A small network was trained on made-up records. Each row is its average activation on records with the value named, seen along a few directions.
Values that are neighbours, or in one group, have similar rows; names and order tell nothing.
(in the rows, 500 means zero)
Strong random noise was added to every row along 16 fixed directions; ignore it. To show where, here is one row again and again, with new noise each time:
[400 576 561 317 536 253 530 551 907 576 424 562 536 451 587 519 387 225
 408 692 480 566 472 570 495 255 471]
[543 313 745 402 487 712 423 588 339 257 513 682 527 690 387 419 628 542
 457 490 691 604 611 345 447 424 525]
[481 462 556 622 527 498 355 508 315 554 436 597 454 592 537 486 557 741
 648 451 620 622 489 716 512 628 504]
[549 437 633 553 611 615 488 503 581 388 596 408 758 377 478 291 658 355
 523 606 639 539 647 298 606 444 886]
[423 468 548 738 515 374 363 431 410 517 338 543 433 378 725 442 261 663
 764 494 625 468 454 746 409 654 571]
[728 562 539 724 473 679 672 430 407 385 541 231 476 350 477 562 560 497
 559 595 383 433 428 633 542 444 420]
[421 464 429 808 479 565 502 317 344 542 583 526 425 463 746 358 487 550
 550 552 438 499 541 619 465 568 496]
[415 487 372 576 283 369 355 435 574 600 440 372 621 435 726 473 319 357
 541 432 227 260 110 459 599 531 441]
[339 563 222 206 499 693 663 357 747 344 518 392 353 233 456 807 339 496
 352 371  83 467 479 357 374 523 447]
[581 563 439 501 771 369 564 479 499 764 617 383 431 386 490 374 335 469
 555 300 389 405 720 407 429 579 599]
[364 197 672 261 191 562 387 502 656 370 195 459 532 615 379 740 357 504
 518 478 622 485 328 544 370 530 464]
[510 638 427 496 648 552 721 595 520 194 748 561 375 314 485 408 392 369
 597 364 573 275 629 231 318 560 425]
[648 502 635 442 432 518 299 692 302 463 596 640 657 341 342 243 407 338
 450 541 339  40 415 250 386 282 235]
[543 414 927 358 587 528 550 613 361 363 411 568 252 693 478 601 511 444
 249 576 544 540 339 483 373 571 468]
[452 631 160 420 766 388 326 509 628 525 542 610 698 347 386 378 543 596
 459 464 430 360 712 277 723 488 394]
[525 631 602 372 553 512 442 659 391 175 363 733 441 608 371 529 624 615
 506 552 654 699 313 508 587 434 571]
[337 585 445 679 301 497 434 439 483 342 431 611 452 374 699 546 483 484
 451 781 376 374 182 712 497 489 277]
[599 354 623 769 351 720 681 368 426 298 649 414 508 469 779 268 395 321
 818 352 594 609 548 452 356 321 721]


Values of H:
h4: [497 638 437 415 280 372 643 596 414 525 509 549 414 729 444 465 572 328
 438 445 550 561 247 366 546 495 580]
h5: [655 683 410 362 364 529 443 619 251 353 464 637 446 661 435 536 433 626
 570 330 245 725 285 486 572 290 568]
h3: [545 485 513 663 599 497 414 470 471 346 396 382 550 356 558 563 482 605
 475 604 522 264 432 502 641 609 355]
h8: [531 399 588 562 444 672 604 396 476 480 517 354 482 508 481 676 548 558
 404 647 565 627 659 615 390 588 717]
h2: [515 659 575 507 706 530 630 505 605 600 484 382 431 342 591 694 747 594
 511 497 520 737 345 714 515 661 675]
h11: [352 665 239 518 195 323 573 400 592 722 480 378 457 593 593 678 265 460
 405 679 208 681 416 685 535 536 825]
h6: [658 567 646 336 606 544 506 605 509 588 585 450 570 632 360 528 547 506
 287 690 442 667 808 439 640 407 652]
h10: [539 451 342 693 319 478 669 333 363 293 295 517 435 612 325 441 460 495
 418 711 776 381 553 446 460 444 473]
h7: [542 338 506 769 735 564 587 191 192 500 353 507 351 377 593 317 435 597
 279 587 573 352 705 386 431 587 570]
h1: [609 608 321 519 445 499 847 385 516 633 464 379 343 483 267 439 627 406
 617 347 540 603 414 581 490 282 423]
h9: [493 642 365 549 600 567 617 453 898 346 495 303 573 212 569 786 503 581
 518 815 515 575 799 679 641 499 384]
The values of H form a ring.
Going along H from h3 by way of its neighbour h5, in what order are h4, h2, h10, h7 met? -> h10, h7, h2, h4
Name the neighbours of h9, in listed order. -> h6, h1

Values of E:
e11: [635 589 548 585 488 380 455 659 366 593 522 544 474 490 488 587 397 650
 615 519 549 391 525 699 423 535 310]
e9: [623 319 650 364 345 658 274 625 419 314 373 489 657 571 284 549 390 630
 644 413 546 455 522 435 453 440 519]
e2: [450 696 538 288 767 294 643 525 339 982 445 560  82 621 297 552 555 537
 355 336 335 710 396 799 344 566 550]
e10: [530 874 335 439 785 375 235 612 407 415 379 553 570 145 433 580 427 772
 395 629 219 314 353 458 816 622 496]
e4: [610 458 608 549 578 633 668 485 788 502 657 335 698 216 464 377 687 270
 660 528 677 495 703 463 443 313 506]
e6: [413 607 246 441 782 418 628 438 604 250 378 629 417 564 548 540 595 653
 610 241 794 757 515 375 636 630 660]
e8: [630 536 785 341 461 540 520 690 501 390 496 568 463 530 389 707 558 538
 465 648 561 678 458 659 413 369 556]
e1: [712 481 698 524 743 322 690 350 584 432 319 294 346 513 569 471 177 315
 300 609 414 534 590 379 519 355 702]
e3: [433 525 536 461 517 488 627 407 519 507 539 533 219 319 756 494 110 418
 487 429 254 462 579 442 246 457 445]
e5: [611 652 639 518 435 527 428 657 304 130 316 789 527 602 508 368 704 495
 572 573 673 669  41 478 627 264 517]
e7: [634 201 461 580 346 824 416 364 646 450 583  76 769 654 685 723 414 589
 466 535 280 536 838 410 734 553 509]
The values of E form a ring.
Name the neighbours of e1, in listed order. -> e9, e8
Name the neighbours of e6, in listed order. -> e11, e5
Name the neighbours of e10, in listed order. -> e2, e3
